Each row below is a small network's average activation on inputs in which a field has the value named, seen along a few directions.
Related values have similar rows: they may be neighbours, one step apart, or belong to one group.
Strong random noise was added to every row along 2 fixed directions; ignore it. To show where, here is one row again and again, with new noise each time:
[ 386  -78  -89 -230 -158   29 -119  138 -275 -570 -181  166 -167]
[ 203  -15 -229 -158 -159   15 -322  102  -98 -503 -241  256  -14]
[-368   57  -80 -119  202 -135 -167  -49  -39  820 -187  203  357]
[-141   12  -62 -159  106  -90 -125    6 -127  440 -177  180  195]


Field TENI:
fefa: [   5  -64  268 -271  -29  132  482  -37 -257 -196   83 -289 -147]
femud: [ -95   80  -22  364    8   27 -205   13  282  -14   81  -49  118]
mar: [ 140   87 -259  112  -42 -269 -166   55  184  118   27  -13  147]
tiri: [  58  -97  139 -123 -119  119  483   41 -190 -493   92 -192 -394]
peva: [  44   37 -318  -77   75 -226   18 -149   44    1  -50   54  -84]
kal: [  84  -49    6 -197   24  -85  -64  -58 -182  137 -128  156   12]
gego: [ -97  -55  113  182 -162  244  -64   54   53 -360  181  -44 -179]
vom: [ 229  -74  123  300   86   -5   49   21   32   24  237 -123  -54]
bop: [-316   44 -270   58  -81  110  -93  -83  198 -493 -104   41  -28]
gok: [  71  227  -85   -7  -37  -94 -265   51  434  139  -95  135  283]
rigi: [-459   89 -261  434    3  142 -539 -107  560  190  -54   75  383]
dere: [-330   88  165  253   24  116 -115  -91  298  195  150  -30  144]
TENI is arranged as 3 separate groups.
Question: List the group mates of bop, in the order listed.
Answer: fefa, tiri
Question: List the group mates of peva, in the order listed.
Answer: mar, kal, gok

Field GOS:
tiv: [-270 -351  420   34  335  284  753 -331 -538  439  467 -356 -306]
pir: [ -36  241 -636   41 -222   54 -956   64  533 -585 -351  582  230]
bafu: [ 209   16  270  406   32   56  313   77   90  236  238 -247 -140]
tid: [-729  243 -351  678  195 -117 -666 -108  917  679  -28   14  649]
tum: [-687  278 -626 -106 -104  -16 -109 -265  346 -344 -241  105  279]
fas: [ 217  125 -423  244 -130 -240 -603  152  353 -414 -198  496  179]
masus: [ 315  -64  393  358    9   73  182  197  -89   45  348 -386   -3]
fafe: [ 153 -406  252 -523 -159  235  646  224 -844 -960   59 -328 -557]
guro: [-536   73   97   91 -200  479 -306  -73  449 -189 -110   92  311]
tisu: [ 950  -76   29 -515 -317  -93  139  214 -560 -946 -203  139 -597]
ridas: [ 822  -28   51  152  -91  -40 -224   77 -109 -582 -117  117 -236]
zez: [ 483  -92  -49 -812 -123 -379  128   29 -353  -85  -91   52 -322]
GOS is arranged as 3 separate groups.
Question: List the group mates of fas, in the order listed.
Answer: pir, tisu, ridas, zez
Question: List the group mates of tiv, in the order listed.
Answer: tum, fafe, guro
